A small network was shown many inputs. Here are its activations along a few directions, one row for each input.
In each table, some parts of the input vary, and every possible input appears once, in random order.
A made-up example of a description, with smaller parts first: one of 3 separate values, together with either a single point or one of 11 places around a ring or (one of 5 places around a ring, together with one of 6 places along a line).
Shared parts are said once, and a part with two or three values counts as separate values.

Other details of the inputs vary at random and push rows far along two fixed directions, the same in every table; ignore that.

A family of inputs:
row 1: [-12 -21 -33  26   2  -8  18 -37 -43  16   9 -28]
row 2: [ 28  53  44  42 -10  -1 -39  42  10 -29 -59  79]
row 3: [ 87 -25  62 -35 -28 -29 -15  30  -9  15 -16  50]
row 4: [ 10  85  -2  44  21  60 -41  51  18  18 -26  46]
row 5: [  42  -28   48 -104  -32  -48   38  -13  -51    0  -14   14]
row 6: [-60  54 -26  43  10  36 -29  -8  15 -21  41  29]
row 7: [-45 -24  -3   6  -7 -25  25 -52 -15   9  76 -27]
row 8: [ -4 -21  22 -22   6  22 -21   7  24 -18   0   1]
row 9: [ 63 -13  16 -18 -26 -19   6   6  -4  56  -4  25]
row 10: [-38  26 -77  45  35  23 -23  11  36 -71  45  -4]
row 11: [ 49 -81  91 -64  -3 -45  27 -20 -15  28  -8  -8]
row 12: [-19  -5   2  11 -20 -30  30 -38 -12  37  41 -29]
row 13: [-24 -34 -11  -9  11  11   5   0  21 -39   6 -36]
row 14: [ 68 -52  15 -15 -31 -44  29   2 -22  11 -28   2]
row 15: [-24  20  -5  25  17  28 -33  -5 -21   2  23  23]
row 16: [-42  52 -77  42  26  56  -3   1  25 -10  55 -11]
row 17: [ -9 -47 -30 -42  -8 -17  37 -66 -15  15   4 -69]
row 18: [-40  50 -34  21  22  69 -40  22  62   5  -8   4]
row 19: [-48 -28 -33 -10  23  16  16 -32  -3 -53  27 -62]
row 20: [-16  12  14   9  38  15 -19  23  44 -30 -24   5]
row 21: [ 40  -3  36  11   0   0  -2  28 -31 -20 -20  13]
row 22: [ 26 -24   3 -17 -15  -7   0  -6  -5  18  46  11]
row 23: [-24 -11  -9  30 -14 -27   4  16   0  -4  -4 -29]
row 24: [  5  -1  49   5 -14 -33   0  -5  -5  -4  16  16]
row 25: [ 29 -49  43 -25  -7 -19  30 -13 -57   2  33 -19]
row 26: [-12 -19  30  -2 -19 -25  -8   3  -6  32  35  -5]
row 27: [ 42   4  29  -4  -3   8 -11  30  -6 -15  10  35]
row 28: [  0  18  12 -31  15  15 -43  -2  17 -27 -13  10]
row 29: [ 48  51  25  42  11  23 -25  64   0  -5 -72  50]
row 30: [-39  57 -16  62  15   4 -33  24  32 -53   7  17]
row 31: [-50   8 -63  21  30  40   9 -21   5 -22  96 -23]
row 32: [ 55 -53  58  -8 -20 -41  13  -6 -68   3 -30  11]
row 33: [ 20   5  33   8 -28 -14  13 -20 -20  44 -12  32]
row 34: [ 53   9  37 -15 -19  13 -14  36  33  39 -78  15]
row 35: [ 64  -6  62 -47 -14 -22 -31  11  -1 -10 -76  26]
row 36: [ 11  27  -8  -4   5  28  -7   6  16  13 -44 -12]
row 37: [ 39  -5  22 -57 -18  -4  -6 -22   1  45 -40   0]
row 38: [ 34  46  46  25  12  21 -70  49 -11  -6 -43  79]
row 39: [  9 -80  20 -30 -26 -50  27 -16 -25   6  53 -22]
row 40: [ 38 -20  67 -43 -25  13 -17  14  18  33 -28  22]
row 41: [-61  33 -68  48  25  40 -20 -25 -17   2  44 -19]
row 42: [ 24  -5 -22  22   4   0  25  14  -6 -17  -5  -1]
row 43: [-49  45  -6  17  54  55 -43  21  62  -3  10  21]
row 44: [ 25  98  -1 -42   7  18 -27  45  14  24 -65  80]
row 45: [-12  28  -7  17  31  25 -12  13  51  14 -39   1]
row 46: [ 33  14  64  18 -26 -25 -34  57  15  -5 -51  44]
row 47: [ 14 -19  27 -10  -1   9  15 -11 -41  20  38  -7]
row 48: [-56  31 -71  27  40  45  -9  -8  30 -53  -5 -36]
row 49: [ 34  14  32  21 -33 -20   9  -2 -14  31 -51  41]
row 50: [-20 -17   4   5 -23 -22  10  -9  -7  45  30 -29]
row 51: [  6 -24  27 -45   0  14   3 -29 -13  16  15 -20]
row 52: [-16 -37 -41  13 -19 -18  26 -10   2  19  19 -26]
row 53: [-38  17 -12  -8  27  40 -27  -6  15 -41  18 -14]
row 54: [-21 -16 -76  19   0   0  32 -24   9   2  45 -43]
row 55: [ -3  41   5  51  -2 -15  -7  25  19 -15 -33  19]
row 56: [-22  26 -45  43  19  33  14   4  -7  -2  12 -27]
row 57: [  9 -22 -15  10   8  -5  26  -1 -14 -39  37 -18]
row 58: [-36  -5 -59  42   4  -1  -6  21  22 -25  10 -15]
row 59: [-21 -21 -12 -46  17   4  -8 -50  -2   5  29 -24]
row 60: [-13 -69  -2  -5 -34 -68  81 -76 -40  33  40 -70]
row 61: [-32 -12 -38  12 -14   3   5  -3   9  26  40 -18]
row 62: [-67   4 -19  27   2  -2 -21   5  13 -31  63 -26]
row 63: [-58  -2 -82   0  37  16   3 -44  18 -48   9 -57]
row 64: [ 17  84  14 -51  10  21 -32  48  11   7 -46  89]
row 65: [-12  -2 -10  38 -13 -18  19 -20 -17 -18 -12   4]
row 66: [-71  26 -66  56   5   5  -7  -1  27  -3  32 -44]
row 67: [ 37  -6  70  -3 -27 -32 -11   0 -25   3 -19  58]
row 68: [ 54 -21  37  15 -15 -25   0  11 -49  15 -62  26]
row 69: [ 26  35  28  13 -10  16 -59  66  38  25 -24  81]
row 70: [  0   2 -28 -55  -6 -26  44  -9 -26 -18 -29  -8]
row 71: [ 21 -29 -25   5 -11  -6  53 -23 -17  18  19 -34]
row 72: [ 32  -6  -3 -77 -26 -41  54 -15 -31  33 -40   2]
row 73: [-23  29  -4   7  38  32 -11   1  46  26  -4  -5]
row 74: [-21 -66 -19 -88 -16 -50  85 -53 -59 -33  31 -52]
row 75: [-28 -45 -13  -4  30 -11  39 -22  18  -8  -3 -55]
row 76: [-12  32 -18  42  10  11 -48  56  40 -41 -12  40]
row 77: [ 13 -43  12 -49 -11  -8  35 -48 -30  42  13 -55]
row 78: [-11 -18 -15   1   7  13   7   6  27 -18 -27 -32]
Description of these inputs: one of 6 places around a ring, together with either a single point or one of 4 places along a line or one of 8 places around a ring.
- Changing only the place on the ring of 6 turns row 23 into row 46. The same change can be made to row 14. Which row results? => row 10
- Which other rows agree with row 62 in the place on the ring of 6? List them by row number. => row 3, row 5, row 8, row 11, row 24, row 25, row 27, row 28, row 38, row 39, row 53, row 67
- Start at row 31 and move only the place on the ring of 6, one step at a time. The first step leads to row 16. Which rows follow, in order? => row 71, row 42, row 57, row 27
- Which other rows agree with row 41 in the place on the ring of 6? List them by row number. => row 4, row 9, row 12, row 16, row 18, row 33, row 37, row 44, row 50, row 61, row 73, row 77

A family of inputs:
row 79: [  71   12   39  -33  -15  -11  -14   32  -12   15 -105   39]
row 80: [-36  47 -56  46   0  28 -29  16   6   3  32  19]
row 81: [-33  36 -44  75  11   8 -21   5  28 -31  -1   4]
row 82: [-13 -35  -8  22 -17 -34  32 -50 -24  23  41 -33]
row 83: [ -2  88  37 -18  25  40 -70  49  44 -11 -48  75]
row 84: [-55  45 -62  14  45  61 -11 -13  16 -51  22 -23]
row 85: [-58  86 -27  14  47  56 -66  40  62 -70 -25  37]
row 86: [ 65   8  72 -54   0   2 -13  27  -6  35 -50  58]
row 87: [  66   21   53  -26  -16  -10   -6   10    6   30 -101   35]
row 88: [-51  76 -32   6  44  49 -67  52  68 -70 -18  37]
row 89: [ 67   9  72  -8 -29  -8 -27  45  -5  46 -12  80]
row 90: [-22 -68   3   9  -6 -29  47 -47 -49  -2  71 -40]
row 91: [-69   5 -81 -10  30  24  18 -47 -14 -13  34 -53]
row 92: [-19  -5 -37 -34  -5   4  24 -43  11  18  14 -30]
row 93: [-40  24 -49  37   9  32 -12  -9   4 -16  82  -6]
row 94: [ 51 -28  39  -7 -48 -41  16 -16 -17  56  -1  17]
row 95: [-16 -55 -10  24 -23 -43  51 -63 -36   9  38 -54]
row 96: [  0 -81 -24 -55   1 -22  60 -51 -32 -27  43 -75]
row 97: [ 45  16  94  -6 -26 -25 -39  37 -11  28 -27  70]
row 98: [-71   4 -73   6  30  24  42 -35  11 -15  17 -74]
row 99: [-22 -50 -34 -36  -4 -16  52 -61 -50   1   7 -67]
row 100: [-18 -56 -17   8 -21 -38  43 -50 -61  24  54 -46]
row 101: [ 39  27  11  46 -15 -18 -31  45  29  -4 -50  45]
row 102: [-12 -78 -38 -43  -8 -43  65 -63  -9 -12  15 -80]
row 103: [ 62 -18  93 -15 -36 -49 -27  46  -6   4 -33  56]
row 104: [-77 -14 -30  33  13  -5  -1 -26  -2 -56  73 -34]
row 105: [ 70 -39  90 -19 -30 -40   7   9 -43  50  -2  45]
row 106: [ 51 -32  32 -42 -20 -36  28 -23  -7  15 -65 -10]
row 107: [ 31  73  -5  65   0  15 -69  90  30 -16 -68  78]
row 108: [ 19  79  22   3  34  53 -56  58  39 -16 -66  75]
row 109: [ 18  77  11 -19  21  57 -57  57  49   6 -35  81]
row 110: [ 51 -79  38  -8 -49 -70  44 -24 -68  26 -12 -21]
row 111: [ 48 -25  29 -65 -29 -19  43  -6  -6  65 -31 -11]
row 112: [ 38 -70  72 -56  -5  10 -21 -17  21  55 -19 -30]
row 113: [-61  -9 -65  61  10  -5  33 -15   6 -23  43 -56]
row 114: [ 64  26  53 -35 -13 -11 -11   9   7  46 -85  42]
row 115: [ 32  75   6  69   1  13 -52 100  56  -2 -70  67]
row 116: [ -4 -79  -7   9 -17 -36  56 -53 -57 -21  68 -61]
row 117: [-35  65 -50  19  56  62 -52  55  66 -59 -10  37]
row 118: [-51  47 -70  -7  35  65 -17 -11  27 -29  50 -12]
row 119: [-65  25 -65  11  55  51 -11  -4  33 -61  27 -15]
row 120: [-41 -61  18  -4 -17 -40  34 -51 -45 -13  70 -45]
row 121: [-35  79 -78  29  42  52 -53  52  51 -52 -44  23]
row 122: [-20 -17 -12  29  -7 -18  36 -18 -16  31  33 -34]
row 123: [ 66 -20  61   7 -44 -42   6  13 -53  41 -52  29]
row 124: [ 68 -14  40 -73 -37 -20   9   2 -29  59 -55  27]
row 125: [ 48  22  75 -75 -23  -3 -30  30  10  29 -43  64]
row 126: [-63  48 -18  -9  36  39 -32  -1  28 -45   5   2]
row 127: [-27  39 -46   8  40  51 -18   6  21 -55  -3  -8]
row 128: [-62  42 -58  77  21  25   2   8  20 -16  25 -21]
row 129: [-59   7 -64  40   2  13  22 -16  13  13  72 -37]
row 130: [-80  34 -39  26  11  27 -32  -4  22 -26  86   5]
row 131: [ 75  15  64 -48  -6   7 -11  20 -14  29 -52  43]
row 132: [ 59 -88  29 -72 -31 -62  76 -17 -23  34 -35 -53]
row 133: [ 57 -27  60   7 -29 -25  12   1 -44  19  -8  14]
row 134: [ 86   7  64  15 -25 -18 -30  62  -5   5 -44  61]
row 135: [ 53 -82  38 -64 -31 -56  79 -31 -32  37 -44 -54]
row 136: [-38   1   5  60  24  53 -73   8  58  13  40 -15]
row 137: [-56  -3 -57  50  30  13  -7   9  16 -52  71 -12]
row 138: [-60 -19 -47  49  25   8  10 -20  -4 -46  75 -27]
row 139: [ -6 -66   2   0 -16 -29  49 -58 -60  12  85 -51]
row 140: [-23 -44 -22 -39   2 -18  69 -54 -19  31  22 -74]
- Changing only one part turns row 106 into row 81. The same change can be made to row 117. Which row results? => row 137
- Changing only one part turns row 108 into row 90. The same change can be made to row 125. Which row results? => row 130
- What do these inputs look like to the network? => one of 2 separate values, together with either a single point or (one of 5 places along a line, together with one of 6 places along a line)
- Start at row 140 and move only the place on the line of 6, one step at a time. The first step leads to row 114. Which rows follow, in order? => row 91, row 131, row 86, row 83
- Change only the choice among 2 separate values in row 119. List by row number the other rows that result. => row 138
- Start at row 101 and move only the place on the line of 5, one step at a time. The first step leads to row 81. Which rows follow, in order? => row 95, row 82, row 94
- Change only the place on the line of 6 in row 117. List by row number the other rows that result. => row 88, row 96, row 102, row 121, row 132
- Change only the choice among 2 separate values in row 126. List by row number the other rows that result. => row 120

A family of inputs:
row 141: [ 71  37  99  21  -5 -17 -45  63   8   5 -95  67]
row 142: [ 56  -2  78  10 -25 -21 -14   7  -9  28 -62  41]
row 143: [ -27 -101  -10  -76   -1  -53   96  -79  -62  -20   43  -85]
row 144: [ 74 -36  46 -34 -20 -13  -5  31  11   6 -50  11]
row 145: [  72   18   69  -15   -8  -23  -30   74   36   16 -102   54]
row 146: [ 49 -41  36 -10 -54 -31  35  -5 -51  57  27  15]
row 147: [ -93   12 -100   33   19   31    6  -27   39  -13   42  -58]
row 148: [ -18 -105  -18  -15  -13  -41   54  -52  -53  -30  102  -58]
row 149: [ 51  -5  52   3 -38 -46   8  12 -16  16  -4  40]
row 150: [-28  -6 -59 -29  19  18  49 -48 -21   9  33 -42]
row 151: [-35 -49 -34   7 -21 -49  38 -46 -42  15  78 -46]
row 152: [-86  14 -94  30  25  22  10 -32  50 -38  42 -59]
row 153: [-43  67 -45  80  60  72 -73  38  42 -70  10  18]
row 154: [-26  52 -29  65  20  47 -20   7  11  11  16   1]
row 155: [ 47  72  33 -26  -3  15 -41  43  20   0 -99  71]
row 156: [ -4 116 -50  62  35  80 -65  82  83  10 -53  60]
row 157: [  6 -41  25   8 -21 -34  19 -38 -36  37   1 -28]
row 158: [ -87   51 -111   15   71   73  -27   -6   30  -93   41  -27]
row 159: [-55  62 -68   5  25  45 -19   0  17 -17 -11  -4]
row 160: [ 32 -19 107 -97 -11  13 -34  -7   8  58  19  41]
row 161: [ 41 -98  74 -40 -55 -88  58 -16 -66  13  22 -12]
- What do these inputs look like to the network? => either a single point or (one of 4 places along a line, together with one of 5 places along a line)
- Change only the place on the line of 5 in row 147. List by row number the other rows that result. => row 144, row 145, row 152, row 156
